Each row below holds a small network's activations on one input, seen along a few directions.
In each table, some parts of the input vary, and every possible input appears once, in random order.
Descriptions start from the smaller parts, as in this example, which fits no table here: one of 3 separate values, together with either a single point or one of 9 places along a line or (one of 5 places around a ring, together with one of 6 places along a line).
Shared parts are said once, and a part with two or three values counts as separate values.

Other details of the inputs shift rows strongly along two fixed directions, in all tables alike. That doesn't count.

Rows:
x1: [ 23  18  -5   4  -2   9  16 -11  -7  12  14  -4  -7 -23  -3  -1]
x2: [-57 -25   9  -6  -1 -11 -14   9  -7  -3  12   0   0  46  -9 -26]
x3: [ 28   8   9   1   1  10   4 -24  -7   8   1   9   6 -23 -16   4]
x4: [-50 -17   6   6  15 -26 -22  11 -24  -8  15  -9 -22  48   4  -8]
x5: [ -5 -11 -15  -8  21 -17   0  39  24   1 -23  -9  -5  -8   3  16]
x6: [-48 -32  13   7  15 -27 -26   0 -27  -8  -1   5  -8  44 -11  -4]
x7: [ 21  12   4  -4 -16  19  12 -19  -1  -3   3   3  17 -18  -2   2]
x8: [ 17   8   3  -7 -12  26   0 -22   5   8   6   7  13 -19   8   3]
x9: [  3  -6 -17  -5  14 -17  -5  34  28  -9 -33  -5  -2   0   6  17]
x10: [-26  -4  16  16 -20  10  -8 -47 -50  -4  37   4   3  28  10 -19]
x11: [ -2 -14 -18   0  17 -14   0  37  23  -5 -25  -2  -5  -3   4  13]
x12: [ 13   7   5  -3  -8  28   4 -19  10  18   6   4  13 -23   8  -8]
x13: [ 27  25   3   0   0  11  10  -9  -4   9  12  -3  -8 -18  -2   3]
x14: [ 30  23   2   6  -3  10   0 -12  -5   6   4  -3  -5 -19  11   8]
x15: [ -8 -17  -1  -5   3 -13   5  30  31  -7 -30   2  13  -3   7  13]
x16: [ -5 -15  -2 -10   0 -15  10  33  34 -11 -27   0  13  -2  -5   7]
x17: [ -8 -13  -5 -24   2  -3  -3  29  37  -8 -22  -1  15   3 -11  10]
x18: [-17   5   1  25 -12   1   1 -35 -52   0  42   4 -21  25  -2 -30]
x19: [ 32  23  -8   5  -8   9  10 -15  -4   1   4   2  -4 -16   0  -1]
x20: [ 33  26   0   3  -7   9   5  -9  -2   2   8  -4  -6 -18  -1   3]
Description of these inputs: one of 2 separate values, together with either a single point or one of 4 places along a line or one of 5 places around a ring.
Question: Changing only the choice among 2 separate values turns x20 into x14. The same change can be made to x18. Which row results?
Answer: x11
Question: Change only the place on the line of 4 in x12. List by row number the other rows that result.
Answer: x8, x10, x15

Rows:
x21: [-19 -13   4  -5   2  -7  -1  13   9  -5  -9  -3   6   6   7   6]
x22: [ 15  10  -1  -5 -10  17  15 -12   4   5   6   1   8 -17  -1  -2]
x23: [ 21  13  10  -6  -5  10   4 -16   0   3   0   0  10 -17  -9   3]
x24: [ 14   6   0   4  -6  19   4 -12   7  12   3   2   3 -19  12  -3]
x25: [ 21   3   8   4  -1  12  -3 -20   1   6  -4   7   6 -18   0   5]
x26: [ 19   8  10  -1  -1  11  -1 -20  -2   6  -4   2   9 -19   3   9]
x27: [-15 -15   2  -5   3 -10  -5  12   5  -8 -13  -1  10   6   1  10]
x28: [ 14   6   8   4  -9  15   9 -14   4   5   3   4   7 -18  10   3]
x29: [-44  -6   6  20   7 -27 -13 -11 -57  -6  38  -4 -33  52  -9 -24]
x30: [-14 -17  -5  -5   6  -9  -6  11   4  -6 -13   2   8   8   0   8]
x31: [-18 -12  -7  -6   6  -4  -5  16  11   4 -10  -4   3   8   9   0]
x32: [ -1  -2  -7   2  23 -27   3  28   2  -2  -6  -6 -17   2 -14   7]
x33: [ -9  -9  -2 -10   8 -10  -9  13  10  -6 -12   3   3  12 -15   1]
x34: [ -2  -3  -8   4  18 -16  -8  26   1  -4 -12  -6 -13   4   4  12]
x35: [-17  14   7  27 -13   8 -10 -44 -59  -1  45  -3 -21  29  17 -20]
x36: [ 22  12   3  -6  -2  12   4 -17   0   6   0   2   8 -15 -10   2]
x37: [ 21   7  12   3  -2  10  -2 -19   0   6  -4   6   8 -16   1   6]
x38: [ 16  10  -3  -3 -10  18  12 -11   7   4   6   4   4 -17  -2  -4]
x39: [ 27  20  -7   3  -2  10  -1  -7   5   2   3  -5  -7 -15  16  10]
x40: [-13 -16   4  -2   3 -10  -6  12   6  -8 -12   4   8   9   0   8]
x41: [-16  -7  -9 -10   3  -3  -2  21  16   1  -5  -2   0  10  -3  -8]
x42: [-13 -17  -6  -4   6  -7  -8  12   7  -7 -13   5   5   8  -2   6]
x43: [-15  -9  -3  -7   1  -4  -1  21  17   0  -4  -2   1  10  -4  -8]
x44: [ 17   8   3  -1 -12  16  13 -11   8   3   7   4   6 -17  -3  -4]
x45: [ 20   6   3   0   1  12  -2 -21  -3   8  -5   4   8 -17   1   7]
x46: [ -2  -5  -9   5  22 -21  -5  25   2  -1 -12  -5 -16   1   0  13]
x47: [ -2  -8  -7   7  27 -26  -3  24   0   0 -11  -5 -17  -1  -3  13]
x48: [-17  -8   3 -10  -2  -7   4  17  12  -7  -5  -5   7   8  -4   1]
x49: [ 30  22  -9   0  -3   7   9   0   2   5   4  -5 -11 -20   0   7]
x50: [-17 -18   1   0   2  -6  -3  14  13  -6  -9   2   3   8   4   3]
x51: [ -5  -8 -13  10   7 -23   2  21   4  -8 -21  -2  -8  10   7   1]
x52: [ 19   9  -4  -4  -8  15   8 -13   2   2   4   7   8 -17  -9  -1]
x53: [-15  19   7  21 -16   7  -5 -41 -57  -3  50  -5 -22  32   5 -27]
x54: [ 16  11   8  -2 -12  15  14 -11   6   3   7   3   7 -16  -1  -3]
x55: [ 20   5   1   1   1  13  -4 -20   0   7  -5   8   5 -18   0   5]
x56: [ 18  10   4  -5 -11  12  11 -13   0   0   4   1  12 -18  -6   3]
x57: [-18 -13  -9  -4   6  -2  -7  16  13   3  -9   0  -1   8   8  -2]
x58: [ 31  23  -6   4   4   5   8   1  -4   4   4  -5 -10 -20  -2   5]
x59: [ -8  -8   9  -8   5 -13  -7  13   9  -7 -11   2   6  12 -14   2]
x60: [ 15  14  -4  -6  -8  19  11  -9   6  13   6  -2   6 -17   2  -7]
x61: [-46 -11   4  20  -1 -19 -21 -16 -54  -6  34  -4 -30  52   9 -18]
x62: [-11 -11   4  -7   0 -11  -1  16   9 -10  -8   2   8  11 -11   2]
x63: [-13 -19   0  -1   4  -9  -7  12   8  -8 -12   5   6   8  -2   6]
x64: [-15  -5   2  -8   0  -6   0  21  15   0  -4  -3   3  10  -2  -6]
x65: [ -8 -12   5  -7   6 -12  -8  13  11  -7 -11   3   4  11 -16   0]
x66: [ 13  15   2  -6 -10  17  11  -8   6  11   7  -4   7 -19   3  -5]
x67: [-13  19   8  17 -17   5  -9 -43 -53  -2  52  -4 -24  35   7 -27]
x68: [ 11  10   3   0  -6  17   6 -12   3  12   3  -3   6 -21  15   0]
x69: [ 14   9   4   3  -7  17   5 -11   5  12   3   1   5 -18  13  -2]
x70: [ -1  -1 -14   5   3 -24   8  25   8 -10 -18  -3  -7  11  -4  -4]
x71: [ 19   9  -2  -5  -8  14  10 -13  -1   2   3   3  11 -17  -7   1]
x72: [-11 -14  -1  -6   0 -10  -2  16  11 -10  -8   3   7  10 -13   0]
x73: [-18 -15  -3  -5   4  -5  -2  13   9  -4 -11  -1   5   8   6   5]
x74: [-17 -16  -5  -3   4  -4  -4  14  12  -4 -10   3   2   8   4   3]
Question: What do these inputs look like to the network?
Answer: one of 2 separate values, together with either a single point or one of 6 places along a line or (one of 4 places along a line, together with one of 5 places around a ring)
Question: Changing only the choice among 2 separate values turns x47 into x32. The same change can be made to x37. Which row results?
Answer: x59
Question: Changing only the choice among 2 separate values turns x67 into x39. The same change can be made to x53. Which row results?
Answer: x35
Question: Change only the choice among 2 separate values in x65. List by row number the other rows that result.
Answer: x25
Question: Change only the place on the line of 4 in x50. List by row number the other rows that result.
Answer: x24, x25, x63
Question: Change only the choice among 2 separate values in x40. List by row number the other rows that result.
Answer: x62

Rows:
x75: [ 15  29   4   0 -27  19  19 -31 -18   4  32  -3  -4  -6   1 -17]
x76: [-39  -8  -1   7   8 -13 -12  16 -16  -3  21  -5 -17  42  -1 -17]
x77: [-11 -18 -16 -15  18 -12  -3  53  36  -2 -28  -6   5  -8   2  22]
x78: [ 14  17  -3  14 -12  23   5 -31 -19  16  26   4 -14 -14   9 -17]
x79: [-32 -20  -1  15   1 -26 -10   2 -24 -15   2   5 -13  40  -7 -12]
x80: [ 60  33  -9  -7  -3   7  20   9  26  -2 -21  -2   8 -47 -12  21]
x81: [-35 -21   1   9   4 -19 -21  -5 -28 -18  -1   3  -4  43   0  -3]
x82: [-11 -16 -18 -15   2 -15  10  46  50  -8 -34  -1   9   1   0   7]
x83: [-45 -17  -4   2   6  -7 -25   3 -18  -2  10  -4 -11  39   9 -11]
x84: [-47 -26  13   3 -13 -10 -13   0  -9  -9   8  -2   4  40  13 -15]
x85: [ 52  33 -13 -15   0  21  17  18  33  14 -10  -9  -1 -49  -3  16]
x86: [-15 -21 -13 -18   4 -13   9  47  43 -11 -31  -4  18  -3   2  19]
x87: [ 17  15   3  11   1  17  -3 -43 -28  14  17   3  -6 -12  14  -2]
x88: [-40 -22   4   8  14 -24 -12   4 -29  -5  10  -3 -14  31   1  -2]
x89: [ 15  23   4   8 -22  24  19 -32 -14   3  31   2   0  -6   7 -19]
x90: [-40 -22  15  10  11 -22 -22   0 -23   0   3  -1 -12  34  10  -5]
x91: [ 23  24   6  16   1  12   8 -32 -26  11  28  -3 -14 -11   3 -10]
x92: [-12 -17   1 -30  11 -11   1  46  42   1 -34   1  29   0 -29  -1]
x93: [-48 -21  -1  -2  -8  -8 -14  -3 -12 -12   7  -2   2  44  10 -14]
x94: [ 20  15   2  18  -3  11   7 -37 -26  16  20   3 -16 -15   6 -11]
x95: [-11 -18  -6 -14  15 -10 -14  48  43   1 -34  -4   8  -6  11  18]
x96: [ 26  23   6  19 -11  12   9 -34 -29  -4  24   5  -5  -8  -3 -11]
x97: [ 54  13  -9  -3   0  13  19   4  21  -1 -27   6  17 -53   0  30]
x98: [ 26   7  17  -2 -12  15  -4 -49 -22   5  25  15   5  -9 -27  -6]
x99: [ 40   8  12 -20   6  34  11  -7  42  10 -23   8  25 -56 -13  22]
x100: [ 22  30   6   9  -3   7   7 -32 -30  12  29  -7 -16 -11  -3  -8]
x101: [  0 -20   0  -6  12 -23  -8  40  34 -13 -46   2  15  -1   1  27]
Question: What do these inputs look like to the network?
Answer: either one of 3 separate values or (one of 4 places along a line, together with one of 6 places along a line)
Question: Change only the place on the line of 4 in x93. List by row number the other rows that result.
Answer: x81, x83, x87
